These are the activations of a small neural network, seen along a few directions. Each row is one input.
Each table varies a few parts of the input and shows all the possible inputs, shuffled.
Descriptions start from the smaller parts, as in this example, which fits no table here: one of 5 places around a ring, together with either a single point or one of 11 places along a line or (one of 3 separate values, together with one of 4 places along a line).
Shared parts are said once, and a part with two or three values counts as separate values.
In the rows, 128 means zero.

Other details of the inputs vary at random and push rows far along two fixed directions, the same in every table; ignore that.

Table:
x1: [ 63 129 126 165  93  66 132 166 111 139 152]
x2: [167 117  46 127 143 153  44  27  56  60 145]
x3: [ 62 122 129 172  74  63  99 165  96 149 154]
x4: [169 119 156 103 182 151 182 102 145 111 147]
x5: [156 168 185 102 185 176 197 135 204 160  67]
x6: [ 65 126 138 171  91  69 135 166 106 125 156]
x7: [147 155 186 102 191 166 164 145 228 157  79]
x8: [175 124 181  74 191 158 199 148 181 192 141]
x9: [ 86 135 134 162  85  89 147 149  88 157 142]
x10: [196 134 126  88 148 191 173 148 181 120  95]
x11: [ 41 161 135 172  84  85 114 161 143 130  80]
x12: [ 88 126 144 161  85  91 126 158  97 167 148]
x13: [165 101  47  98 146 143   9  45  76  98 145]
x14: [200 130 169  79 164 195 199 182 223 149 102]
x15: [162 120  33 123 142 147  38  27  59  73 141]
x16: [ 73 132 127 147  72  78 147 156  82 166 138]
x17: [ 85 107 165 159  93  80 126 157 108 130 158]
x18: [ 59 126 119 145  89  61 132 167 109 147 149]
x19: [191 107  39 101 122 182  18  82 122  60 106]
x20: [ 79 120 159 170  71  83 154 148  75 135 146]
x21: [144 165 139 108 176 167 155 105 185 124  72]
x22: [180 128 156 108 179 164 175 108 136 140 142]
x23: [ 64 136 116 146  81  69 151 156  96 148 143]
x24: [173 101  65 123 150 152  13  42  72  76 153]
x25: [183 119 167 106 179 167 154 117 144 149 148]
x26: [ 80 111 169 169  70  85 133 156  83 144 153]
x27: [ 55 159 152 173  67 102 107 159 126 155  77]
x28: [183 126 116  85 164 177 158 156 207 101 106]
x29: [165 113 193  95 205 146 211 141 192 131 153]
x30: [185 122  20 106 116 182  48  67 105  45 100]
Description of these inputs: one of 5 places around a ring, together with either one of 2 separate values or one of 4 places along a line.
Question: The inputs of x15 and x3 match in every part but the place on the ring of 5. If x4 is changed in the same way as x15 into x3, which row does it become?
Answer: x17
Question: List by row number the other rows that have the place on the ring of 5 in common with x16.
Answer: x5, x9, x10, x20, x22
Question: Which other rows does x6 become when the place on the line of 4 takes its other values? List them by row number.
Answer: x1, x18, x29

Table:
x31: [ 59 137 112 156  89  70 109 131 107 122 133]
x32: [155 106 120 119 182 140  76  73 108 112 152]
x33: [110 137 211 131 116 101 246 249 201 203 151]
x34: [175 140 166  98 224 167 166  99 194 124 124]
x35: [ 72 159 178 132 119  97 204 195 190 169  95]
x36: [ 38 112 113 168  66  42  86 149  67 140 163]
x37: [ 73  93 102 167  50  68  90 151  53 103 171]
x38: [156 146 117 118 173 169  96  80 150 102  86]
x39: [ 58 127 119 190  52  74  45 131  68 133 135]
x40: [203 133 152  75 189 198 198 134 209 110  96]
x41: [172 114  85 109 112 174  75  99 110  89 103]
x42: [185 118 130  93 175 167 167 110 166  93 137]
x43: [ 71 153 139 160  75  91 183 210 153 143 106]
x44: [176  98  81 115 106 156  57  85  90  89 144]
x45: [137 123  43 138 114 128  59  80  84  70 139]
x46: [154 116  92 106 139 142  55  76 112 125 135]
x47: [178 102  98 100 174 148 117 108 123 114 167]
x48: [113 134 194 133 136  98 221 158 107 178 150]
x49: [135 126  57 116 115 149  20  66  90 105  95]
x50: [ 74 136 151 180  65  85 159 139  76 160 134]
x51: [213 137 152  70 201 202 191 151 214 152 104]
x52: [ 68 159 192 164  90  96 222 172 114 178 132]
x53: [170 136 138 106 180 182 102  97 158 131  92]
Question: What is each input in this table made of?
Answer: either one of 3 separate values or (one of 4 places along a line, together with one of 5 places around a ring)
Question: Which other rows does x32 become when the place on the line of 4 takes its other values? List them by row number.
Answer: x36, x37, x47

Table:
x54: [127 133 143 126 140 149  97  67 119 104  97]
x55: [151 131 178  86 174 160 134 117 180 175 103]
x56: [157  93  72 101 100 150  33 109 102  95 118]
x57: [147 105 121 102 182 108 138  94 118 125 184]
x58: [172 123 148  77 143 169 216 166 174 135 106]
x59: [167 116 181  95 154 162 197 164 190 109 113]
x60: [ 57 144  81 175  89  79  88 147 105 111 139]
x61: [161  93 121 126 154 135  94  60  66  89 177]
x62: [163 126 109 119 165 161  59  88 124 144 115]
x63: [ 71 123  49 169  59  72  54 129  90  85 137]
x64: [174 119 109 134 135 162 103  96 132  76 127]
x65: [114 139 109 103 159 125  90  72 136 112 102]
x66: [102 164 150 157  97 117 206 191 137 163 126]
x67: [152 143 108  98 141 168 114  56 107 127  89]
x68: [ 54 116 109 137  69  72 131 188 133 108 123]
x69: [ 76 146 128 196  72  96 104 151  92 103 134]
x70: [112 145 145 146  79 113 210 196 147 155 124]
x71: [177 136 139 109 175 169 122 142 172 153 137]
x72: [145 145  70 140 121 150  78  65  66 113 101]
x73: [187 118 145  97 160 165 142 157 192 154 135]
x74: [104 121 173 136 109  89 223 167  99 175 174]
x75: [140 143 132 108 205 140 147 111 176 137 114]
x76: [ 85 101 164 150  87  64 130 172  86 177 187]
x77: [ 74 149 187 185 106  94 164 168 130 147 111]
Question: The inputs of x55 and x67 match in every part but one. If x71 is changed in the same way as x55 into x67, which row does it become?
Answer: x66
Question: What is each input in this table made of?
Answer: one of 4 separate values, together with either a single point or one of 5 places along a line
Question: Which other rows does x62 become when the choice among 4 separate values takes its other values? List them by row number.
Answer: x72, x75, x77
Question: Which other rows does x64 become when the place on the line of 5 takes its other values? List them by row number.
Answer: x54, x59, x69, x77
Question: Which other rows does x57 become when the choice among 4 separate values takes its other values? List them by row number.
Answer: x61, x74, x76

Table:
x78: [142 115  84 121 129 145  76  76  80 105 150]
x79: [ 99 133 195 133 117 105 178 207 181 165 123]
x80: [155 115  81 116 134 123  81  85  83 104 140]
x81: [ 98 125 191 140 122 100 212 180 160 174 154]
x82: [136 120  98 113 130 145  64  75 106  88 105]
x83: [138 132 104 129 112 142 101  83 115 102 109]
x84: [ 82 141 120 164  74  94 142 169 109 131 108]
x85: [142 121 102 129 131 112  99  91 105 111 153]
x86: [106 127 121 158  73 112  91 146 101 113 123]
x87: [146 112  95 126 138 127  72  82  83  91 147]
x88: [145 131  67 132 121 156  70  92 100  91 121]
x89: [119 118 208 122 152 120 221 186 169 164 150]
x90: [210 126 128  86 175 188 137 111 164 129 113]
x91: [110 145  90 148  96 127 100 121 101 104 116]
x92: [ 83 139 133 151  67  99 142 154 106 135 102]
x93: [ 67 141 137 161  88  82 141 167 141 141 118]
x94: [ 75 139 154 170  97  86 141 161  98 169 122]
x95: [191 116 141  78 194 181 160 101 156 136 152]
x96: [150 133 168 105 182 149 191 159 214 155 122]
x97: [197 118 148  83 207 159 155 105 160 117 147]
x98: [134 128 101 122 133 123 100 100  97 115 151]
x99: [ 91 145 135 161 112 108 111 127  93 149 132]
x100: [184 127 132  70 189 178 141  93 169 128  97]
x101: [ 92 115 135 153  99  93 118 140  89 122 150]
x102: [107 125 106 139 106 111 101 114  84 122 151]
x103: [177 146 153  84 176 182 179 114 177 132 109]
x104: [ 76 142 154 178  99  87 131 142 106 160 133]
x105: [122 125 129 136 127 104 131 119 120 131 153]
x106: [190 130 145  86 182 186 149  93 162 106 105]
x107: [120 145 189 111 139 127 194 197 201 178 127]
x108: [100 129 126 147  88 102  98 144 132 137 127]
x109: [189 121 117  82 199 179 137 114 176 128 109]
x110: [ 98 133 110 144  97  88 110 132  90 124 155]
x111: [ 79 116 137 154  79  86 145 164  91 150 143]
x112: [ 83 129 134 148  73  90 117 178 123 153 116]
x113: [145 135  97 128 107 149  83 111 112 113 124]
x114: [189 129 137  95 185 178 177 138 180 135 111]
x115: [ 96 126 108 165  84 111  99 146 101 103 121]
x116: [157 135  80 103 162 164  80  80 130  98 113]
x117: [ 70 138 130 153  87  85 143 178 128 145 108]
x118: [140 106 105 129 123 131  98  87  99 116 154]
x119: [144 136 155 128 150 145 185 158 184 143 123]
x120: [152 101  84 117 125 141  80  81  77 109 142]
x121: [128 128 107 118 124 135  90  84 127 110 109]
x122: [187 129 158 105 213 177 136  89 147 134 125]
x123: [ 88 122 111 154  97 104  90 148 113 111 120]
x124: [127 122 123 126 127 107 133 131 107 135 140]
x125: [100 116 199 135 123 104 207 192 151 162 153]
x126: [ 85 141 115 133  90 112 101 123 112 123 111]
x127: [113 137  94 156  96 119 102 112 109 103 117]
x128: [120 128 198 125 151 111 226 174 179 175 153]
x129: [ 88 145 168 133 127 111 190 202 183 166 124]
x130: [144 127  81 137 124 148  72  87  96  76 112]
x131: [ 97 115 114 146  93  94 117 134  81 134 142]
x132: [184 124  95 117 137 168  79  78 128 103 123]
x133: [181 128 139  86 205 175 144 111 183 114 110]
Question: What is each input in this table made of?
Answer: one of 4 separate values, together with either a single point or one of 5 places along a line or (one of 2 separate values, together with one of 4 places along a line)
Question: The inputs of x131 and x128 match in every part but the choice among 4 separate values. If x120 is changed in the same way as x131 into x128, which row does it become?
Answer: x118
Question: The inputs of x79 and x107 match in every part but the choice among 4 separate values. If x86 is changed in the same way as x79 into x107, which row does it become?
Answer: x113
Question: Which other rows does x97 become when the place on the line of 5 takes its other values? List them by row number.
Answer: x87, x89, x101, x125
Question: Which other rows does x99 become when the choice among 4 separate values takes its other values? List them by row number.
Answer: x94, x104, x122
